Each row below holds a small network's activations on one input, seen along a few directions.
Each table varies a few parts of the input and shows all the possible inputs, shuffled.
Descriptions start from the smaller parts, as in this example, which fits no table here: one of 3 separate values, together with either a single point or one of 11 places along a line or (one of 4 places along a line, together with one of 8 places around a ring).
Shared parts are said once, and a part with two or three values counts as separate values.
(in the rows, 128 means zero)

Other details of the inputs vary at random and push rows far along two fixed directions, the same in every table; ignore that.

A family of inputs:
x1: [157  81 152  74 134 123 132  82  71  99 127 152 160 163]
x2: [139 102 127 113 128 119 115 119 113 133 133 155 124 134]
x3: [177  88 207 123 156  83 112 170 169  66  82 104  83 154]
x4: [116 154 143 130 127 140 131 114 117 159 129 122 142 131]
x5: [149  63 129  71 130 126 119  62  56  97 133 158 152 156]
x6: [114 106 122  93 127 132 113  79  87 114 135 137 152 144]
x7: [110 132  52 111 117 139 159 111 117 130 145 131 156 121]
x8: [ 85 191 121 185 124 147 118 130 139 186 133 104 106 100]
x9: [110 136 133 151 130 147 128 110 106 155 130 134 114 114]
x10: [ 89 154  78 139 113 152 114  96  92 177 155 157 141 113]
x11: [176  66 175 126 144 101 130 154 126 100 113 164  87 137]
x12: [ 94 157  87 150 138 144 149 133 131 147 127  71 127 103]
x13: [135 122 114 103 120 114 114 116 141 101 124 159 144 149]
x14: [183  70 182 101 129 128 157 169 127  73 107  96 126 136]
x15: [188  80 194 121 163  87 173 194 160  70  85  78  95 146]
x16: [106 145 127 129 124 160 142  92  81 161 138 147 150 125]
x17: [131  85 104  93 109 163 140 105  79 106 137 109 156 117]
x18: [122 146 108 134 111 127 124 119 145 151 140 157 133 126]
x19: [153 118 177 146 149  83 107 185 189  99 110 116  86 135]
x20: [136  93  90 105 140 119 149 135 110 107 129 118 131 125]
x21: [133 146 138 167 124 121 136 155 167 145 128 154  98 116]
x22: [104 161 140 123 131 135 123 114 125 138 131 114 153 137]
x23: [ 80 202  95 165 131 137  93 143 167 162 133 109 128 111]
x24: [150  97 101 105 101 143 147 141 131  99 140 133 144 120]
x25: [107 171 102 163 109 133 127 131 150 167 142 152 120 114]
x26: [ 98 166 124 156 126 143 115 117 132 171 132 109 120 112]
x27: [121 125  91 128 112 155 130 148 126 129 144 106 138  99]
x28: [ 80 182 100 115 123 160 116  85 101 153 135 120 178 136]
x29: [122 211 147 213 135 101 113 201 246 156 122  96  79 103]
x30: [165  70 141  94 138 102 112 115 105  94 128 161 126 150]
x31: [130 113 138 102 120 141 141  88  69 137 132 153 151 144]
x32: [136 161 158 166 133  91 116 185 220 117 117 118  95 127]
Description of these inputs: one of 4 places along a line, together with either one of 2 separate values or one of 6 places along a line.
Changing only the place on the line of 4 turns x29 into x1. The same change can be made to x24. Which row results?
> x14
Change only the choice among 2 separate values in x20. List by row number the other rows that result.
> x27
Change only the place on the line of 6 in x28. List by row number the other rows that result.
> x1, x4, x16, x22, x31

A family of inputs:
x33: [ 87 208 123 205 127 150 108 165 165 209 147 106  98  77]
x34: [148  99 127 112 114 110 110 129 153  95 132 147 120 129]
x35: [ 77 157  59  93 115 157  97  72  83 144 158 164 193 138]
x36: [157 127 147 161 132  99 157 177 185 129 112 143  80 116]
x37: [187  56 160 109 134  73 119 152 164  60 108 146  90 153]
x38: [115 147  97 150 139 157 176 182 143 115 122  14 131  97]
x39: [124  63  67  28 123 127 116  36  27  91 142 203 197 180]
x40: [149 110 145 136 132 145 171 215 158  87 102  17 117 108]
x41: [ 72 226 154 208 130 159 104 138 162 198 124  97 105  98]
x42: [194  67 172 119 125 100 151 167 149  85 117 171  96 138]
x43: [181  93 201 103 151  76 127 129 143  87 102 137 114 171]
x44: [153  87 147 128 140 112 129 130 108 139 123 152 102 128]
x45: [ 93 116 107  92 125 160 123  23  32 152 142 174 168 139]
x46: [ 53 234  87 148 107 167 103  77 119 202 161 121 180 120]
What is each input in this table made of?
> one of 2 separate values, together with either a single point or one of 6 places around a ring
Changing only the choice among 2 separate values turns x37 into x34. The same change can be made to x38. Which row results?
> x40
Change only the choice among 2 separate values in x45. List by row number the other rows that result.
> x41
Change only the choice among 2 separate values in x35. List by row number the other rows that result.
> x39

A family of inputs:
x47: [107 189 131 202 131 141 111 186 187 165 115  63  86  82]
x48: [ 66 182  58 148  98 204 134  83  84 187 168 126 174  90]
x49: [136  99 101  88 106 144 143 112  96 129 146 154 164 131]
x50: [106 194 144 172 124 146 137 169 158 168 134  85 119 109]
x51: [200  35 157 101 155  61 137 171 156  48 109 130  88 145]
x52: [ 61 183  77 150 105 195 144  89  82 184 162 117 161 102]
x53: [184  87 144 122 133  87 160 184 163  92 113 139 111 134]
x54: [206  57 197  89 128  99 132 148 144  50  99 133 118 164]
x55: [ 96 212 132 188 136 142 102 184 201 148 120  73 113 102]
x56: [160 142 236 171 165  70 102 159 180 137  93 153  57 155]
x57: [169 133 220 176 142  80  82 171 196 125 107 165  63 138]
x58: [139 100 106  81 105 160 134  91  65 126 149 154 178 135]
x59: [ 57 197  84 155 143 157 118  92 107 188 145  80 152 103]
x60: [159  83 178  89 161 101 137 128 111  78  94 120 129 166]
x61: [103 224 163 190 144 128 138 166 202 165 110  58 106 118]
x62: [132  80  63  59 122 126 136  83  78  84 141 175 175 154]
x63: [106 127  94  81 121 164 152  56  37 159 147 144 194 141]
x64: [131  49  75  54  97 164 154  54  32 110 155 188 185 131]
x65: [ 58 204  38 158 103 140  93  62 117 211 171 210 155 115]
x66: [ 99 164  88 124 100 151 128 112 145 145 144 124 158 121]
x67: [201  56 169 128 141  86 170 192 166  66 105 138  78 132]
x68: [ 94 209 156 212 147 145 154 176 179 183 114  63  95  90]
x69: [193  51 142 114 144  82 148 175 148  68 100 130  77 138]
x70: [ 86 204 142 202 144 127 107 180 191 164 127  49  92  92]
x71: [124  73  99  65 134 153 143  47  17 123 130 142 161 152]
x72: [167  85 208 115 135  84  96 112 118 108 115 198  94 168]
x73: [137 132 162 122 119 119 135 131 142 111 116 109 135 138]
x74: [ 61 220  26 151  98 162 137  98 148 181 165 123 172 106]
x75: [135  68  88  83 113 140 129  98  77 112 131 146 140 129]
x76: [121  95 118  69 125 141 123  83  65  94 131 144 170 158]
x77: [ 99 146 112 145 123 147 125 122 107 153 125  97 123 107]
x78: [171  81 172 123 148 105 110 161 147  80 116 101  98 133]
x79: [118  77  71  46 111 147 122  65  60  96 144 174 192 148]
x80: [195  33 180  95 149  77 123 169 153  53 108 121  90 144]
x81: [100 208 153 212 127 104  81 169 220 189 130 153  76 109]
Changing only one part turns x81 into x57. The same change can be made to x64. Which row results?
> x48
What is each input in this table made of?
> one of 5 places along a line, together with either a single point or one of 6 places around a ring
A walk changes only the place on the line of 5. It starts at x63 and steps to x50. List the rest of the walk in order.
> x58, x49, x53
Which other rows agree with x69 in the place on the line of 5? List them by row number.
> x51, x53, x62, x65, x67, x74

A family of inputs:
x82: [133 181 174 177 130 115 123 198 218 132 114  90 101 116]
x83: [113 180 120 192 142 116 135 202 219 132 114  55  85  94]
x84: [159 133 185 171 139 108 143 200 188 122 102  78  76 114]
x85: [164  56 178  93 142 103 112 100  85  89 110 169 110 160]
x86: [176 104 172 138 137  83 133 169 185  89 105 143  88 144]
x87: [110 151 119 137 149 131 133 141 137 134 122  77 131 119]
x88: [ 25 240  23 141  89 199  98  48  94 217 182 144 206 103]
x89: [165  88 187 136 154 109 142 176 145  84  94  79  88 128]
x90: [ 77 173  70 130 118 166 117 111 121 148 149  87 166 107]
x91: [112 128  76 118 113 155 139 120 101 145 147 137 151 112]
x92: [183  50 148  85 123 111 149 135 103  84 127 175 129 147]
x93: [177  51 132  76 125 106 152 125 114  66 114 149 133 153]
x94: [119 157 137 140 141 127 137 150 146 138 117  94 128 127]
x95: [165  46 156  62 125 127 135  67  47  88 123 190 151 168]
x96: [142  78 119  56 126 126 130  52  44 109 138 188 177 170]
x97: [ 44 197  23 140 105 163  99  55 103 193 169 161 167 110]
x98: [172  53 169  82 133 123 149 120  84  78 106 136 129 152]
x99: [106 134  95 112 104 163 142  75  77 160 155 151 167 123]
x100: [116 205 186 213 165  86  97 204 230 160 101  83  59 115]
x101: [ 98 151 113 124 112 164 140  89  87 155 142 140 159 124]
x102: [111 153  92 131 109 138 143 116 137 139 142 142 147 124]
x103: [154 125 175 171 148 107 140 199 183 114 103  58  72 107]
x104: [113 170 112 169 121 133 121 153 157 164 141 138 114 107]
x105: [167  60 163  79 134  95  96 106 110  77 118 171 127 165]
x106: [172 110 185 130 137 101 129 191 183  83 100  94 102 136]
x107: [ 53 176  11 133 108 190 129  88  80 185 173 113 176  85]
x108: [164  33 142  64 127 111 115  62  50  96 131 193 136 163]
x109: [129 161 153 196 145  98 101 197 205 150 119 120  62 105]
x110: [ 54 240  84 172 120 164 130 116 141 206 151 104 160 104]
x111: [166  56 143  75 119 124 134  75  65 105 133 183 145 156]
Changing only one part turns x101 into x98. The same change can be made to x92. Which row results?
> x91
What is each input in this table made of?
> one of 5 places along a line, together with one of 6 places around a ring
A walk changes only the place on the ring of 6. It starts at x104 and steps to x111. List the rest of the walk in order.
> x95, x96, x88, x86
A walk changes only the place on the line of 5. It starts at x83 and steps to x93. List the rest of the walk in order.
> x102, x86, x97
